Each row below holds a small network's activations on one input, seen along a few directions.
Each table varies a few parts of the input and shows all the possible inputs, shuffled.
A made-up example of a description, with smaller parts first: one of 6 places along a line, together with either a single point or one of 9 places along a line or (one of 2 separate values, together with one of 5 places around a ring).
Shared parts are said once, and a part with two or three values counts as separate values.
In the rows, zero is written as 128.

Other details of the inputs vary at random and push rows far along two fixed directions, the same in every table; ignore that.

A family of inputs:
row 1: [188 122  84 153 106 154 108 116  61 167 120  48 120 122 166]
row 2: [103 135  91 142  87  97 160 134 173  91 114 179 149 104 136]
row 3: [108 138 106 150 108  95 143 138 164  73 139 145 149 113 118]
row 4: [126 117 194  87 186 153 123 121 130 154 139 132 105 157  93]
row 5: [186 155  72 153 130 143 107 119  77 130 133  31 130 108 146]
row 6: [115 131 101 145  68 112 135 142 162 103 119 171 144 122 136]
row 7: [122 124 201  94 210 160 126 123 111 176 121 130  96 162 113]
row 8: [163 132 101 122 107 136 103 122 110 133 140 102 129 126 127]
row 9: [122 128 103 153 106 120 143 145 160 100 116 148 142 114 150]
row 10: [148 109 107 145 106 138 130 122 105 147 116 102 122 123 149]
row 11: [138 126  85 138  82 119 137 139 174  81 144 141 144 117 122]
row 12: [150 145  59 140  96 115 133 117 114 119 129 102 156  90 143]
row 13: [129 146  69 147  79  96 126 129 125  91 135 129 156  91 139]
row 14: [138 146  91 149  97 103 112 134 115 108 139 105 142 110 137]
row 15: [131 100 197 103 184 172 118 104  81 203 120 104  94 160 124]
row 16: [124 124  92 136  86 114 144 140 185  77 140 156 144 114 117]
row 17: [125 100 197 100 189 172 122 105  81 205 121 107  97 160 126]
row 18: [154 146  92 153 140 139 133 129  95 145 111  84 140 104 169]
row 19: [ 66 111 160 112 112 101 163 141 209  89 118 236 127 137 105]
row 20: [157 152  74 148 131 131 128 122 101 120 132  60 143 104 145]
row 21: [148 157  73 139 113 113 116 119  78 130 135  84 151  93 149]
row 22: [ 80 107 167 110 135 113 145 146 205  81 140 190 125 151  90]
row 23: [ 99 125 191 102 162 138 130 126 121 169 113 165 115 151 116]
row 24: [168 149  73 140 123 138 130 119 103 129 134  70 143 100 142]
row 25: [ 64 120 133 120 106  91 176 141 206  85 115 229 145 121 118]
row 26: [186 143  83 133 113 142  95 114  78 150 135  63 126 113 138]
row 27: [ 89 102 198  94 158 131 130 144 186 103 147 179 110 174  84]
row 28: [124 124 155 120 149 141 128 136 148 129 124 146 110 147 118]
row 29: [105 129 201 101 200 133 122 126 117 148 143 127 113 158  98]
row 30: [153 157  75 141 108 114 111 119  80 127 134  83 148  95 147]
row 31: [125 124 152 112 126 132 120 134 142 133 127 156 110 151 120]
row 32: [132 136 196 105 206 144 104 120  88 164 141  91 106 159 104]
row 33: [180 150 104 136 129 148  99 119  72 165 120  68 109 126 148]
row 34: [110 102  85 156  65 118 156 128 165 101 121 156 144 109 145]
row 35: [ 59 119 142 126  97  75 154 145 202  64 137 217 149 121 104]
row 36: [119 122 197  98 196 155 128 125 124 162 120 140  99 160 111]
row 37: [121 142 101 145  94 115 140 130 131 126 109 146 146 109 143]
row 38: [143 142 110 137 108 114 102 134 108 118 145 101 133 127 134]
row 39: [ 59 114 214  88 172 106 138 135 159 127 139 198 122 156  91]
row 40: [ 82 105 209  80 148 119 114 139 161 121 149 202 112 168  84]
row 41: [146 144  94 141 133 128 129 125 119 113 132  84 138 114 133]
row 42: [115 138  94 155  95  94 136 143 165  69 143 138 150 114 122]
row 43: [146 127 197 101 204 170 108 121  95 180 122 106  86 165 115]
row 44: [176 146  75 144 113 140 120 120 107 122 135  71 134 105 137]
row 45: [138 126 203 105 212 168 112 124  87 189 115 105  99 158 132]
row 46: [103  94 108 144  72 122 152 131 173 103 127 169 138 127 136]
row 47: [175 121  99 149 124 152 120 110  62 171 112  59 118 116 160]
row 48: [110 124  85 133  75  97 148 128 177  79 131 175 153 101 119]
row 49: [118 135 101 147  75 113 135 138 151 112 114 161 142 115 137]
row 50: [130 113 208 104 190 164 109 137 116 167 125 130  96 173 124]
row 51: [ 85 121 211  91 178 117 121 128 133 140 139 165 114 157  95]
row 52: [104  92 191 105 162 143 144 119 125 167 113 154 108 153 118]
row 53: [131 112  83 158  83 129 147 117 129 123 118 121 139 105 153]
row 54: [119 105 144 124 144 138 147 117 108 163 112 127 124 131 139]
row 55: [154 135 145 135 168 156 116 128  92 160 114  91 113 132 150]
row 56: [135 128 131 109 136 129 122 115 119 140 132 126 129 125 115]
row 57: [175 156  94 151 113 145 104 117  62 167 111  70 127 111 157]
row 58: [105 132  94 152  83  90 142 149 186  55 147 159 155 120 120]
row 59: [172 145  86 149 117 145 114 133 109 129 126  83 124 125 151]
row 60: [106 132 102 131  83  94 126 138 155  85 140 166 148 111 121]
Description of these inputs: one of 5 places along a line, together with either one of 2 separate values or one of 4 places along a line or one of 6 places around a ring.
- The inputs of row 59 and row 28 match in every part but the place on the line of 5. If row 50 is changed in the same way as row 59 into row 28, which row does it become? => row 9
- The inputs of row 26 and row 56 match in every part but the place on the line of 5. If row 42 is changed in the same way as row 26 into row 56, which row does it become? => row 32
- Which other rows does row 19 become when the place on the line of 5 takes its other values? List them by row number. => row 2, row 25, row 31, row 33
- Start at row 39 and move only the place on the ring of 6, one step at a time. The first step leads to row 29. Which rows follow, in order? => row 20, row 24, row 12, row 21
- Which other rows agree with row 19 in the place on the line of 5? List them by row number. => row 3, row 5, row 13, row 35, row 43, row 44, row 47, row 48, row 53, row 55, row 57
- Which other rows does row 52 become when the choice among 2 separate values takes its other values? List them by row number. => row 15
- Which other rows does row 7 become when the place on the line of 4 takes its other values? List them by row number. => row 18, row 23, row 25

A family of inputs:
row 61: [103 114  34 170  19  85 167 135 181  64 120 172 173  81 155]
row 62: [117 117 156 124 120 130 124 127 130 143 121 154 116 142 124]
row 63: [118 134 153  92 149 125 126 117 134 135 136 149 122 133  94]
row 64: [186 157  87 140 131 140  87 122  65 145 146  42 127 120 147]
row 65: [114 133 162 108 156 117 115 135 128 121 140 146 127 137 113]
row 66: [113 109 146 122 146 136 151 123 137 141 121 141 129 131 129]
row 67: [119 119 157 117 155 125 127 127 137 117 141 127 113 142 106]
row 68: [125 100 145 117 125 142 136 124 139 141 128 144 120 140 122]
row 69: [128 114 145 119 131 145 129 132 148 133 123 150 115 140 125]
row 70: [113 129 153 124 149 131 140 134 138 137 111 150 119 140 129]
row 71: [181 151  81 152 137 155 119 118  75 156 114  53 130 106 167]
row 72: [130 135  49 168  48 100 151 144 171  77 113 154 154  97 154]
row 73: [186 155  89 150 135 140  95 118  69 140 141  26 129 116 138]
row 74: [122 133 156 114 147 132 116 134 140 116 147 130 120 149 100]
row 75: [100 110 149 122 137 127 144 121 124 145 117 146 129 129 132]
row 76: [115 137 163 108 151 121 112 139 134 122 144 140 127 142 109]
row 77: [106 127 153 130 138 124 138 126 126 143 115 152 125 130 130]
- What do these inputs look like to the network? => either a single point or one of 6 places along a line or (one of 2 separate values, together with one of 5 places around a ring)
- Start at row 65 and move only the place on the line of 6, one step at a time. The first step leads to row 76. Which rows follow, in order? => row 64, row 74, row 73, row 67

A family of inputs:
row 78: [140 142 149 116 172 151 129  97  51 211 105  95 126 116 143]
row 79: [151 138 166 147 183 156 112 126  70 180 102  77  98 142 156]
row 80: [168 124 149  91 155 155  91  99  56 194 135  90 109 130 123]
row 81: [166 132   9 183  67 136 155 133 149  84 122  82 161  83 177]
row 82: [ 67 104 213 108 187 123 165 140 165 141 101 198 107 162 120]
row 83: [173 111 143 118 185 189 129 113 100 175 122  65 112 138 137]
row 84: [ 53 112 209  91 161 123 155 122 146 162 110 216 122 148 110]
row 85: [159 144  15 155  35 101 119 120 107 102 133 108 161  74 164]
row 86: [188 130  79 156 125 163 120 137 108 135 128  54 126 129 165]
row 87: [100 104  63 144  26  94 161 136 226  44 141 193 150 112 107]
row 88: [ 59 100 207 105 190 129 175 127 163 144  99 201 109 148 117]
row 89: [179 138  24 198  55 132 132 151 153  72 129  83 152  96 176]
row 90: [105  87 208  83 133 139 115 137 180 123 150 183  88 195  69]
row 91: [152 142  76 162 147 137 164 107  82 156  90  74 141  80 172]
row 92: [144 149 159 118 164 148 103 117  44 209 110  87 115 141 149]
row 93: [100  81 199  79 141 144 138 118 187 130 142 186 100 168  64]
row 94: [113 109  77 160  14  92 138 153 228  29 148 193 142 127 105]
row 95: [173 130 157  95 146 151  65 119  48 189 140  83  98 154 129]
row 96: [178 132 168 107 139 155  49 124  49 182 142  82  93 156 126]
row 97: [ 82 215 149  93 189  60 124 170 222   9 173 191 158 123  53]
row 98: [141 168  35 193  45  98 127 135 103 113 105 107 171  76 183]
row 99: [ 26 126 162 115 155  41 151 137 180  34 189 169 177 115  71]
- What do these inputs look like to the network? => either one of 2 separate values or (one of 4 places along a line, together with one of 5 places around a ring)
- Which of the alternatives is row 99? => one of 2 separate values
- List by row number the other inputs of the same sort as row 99. => row 97
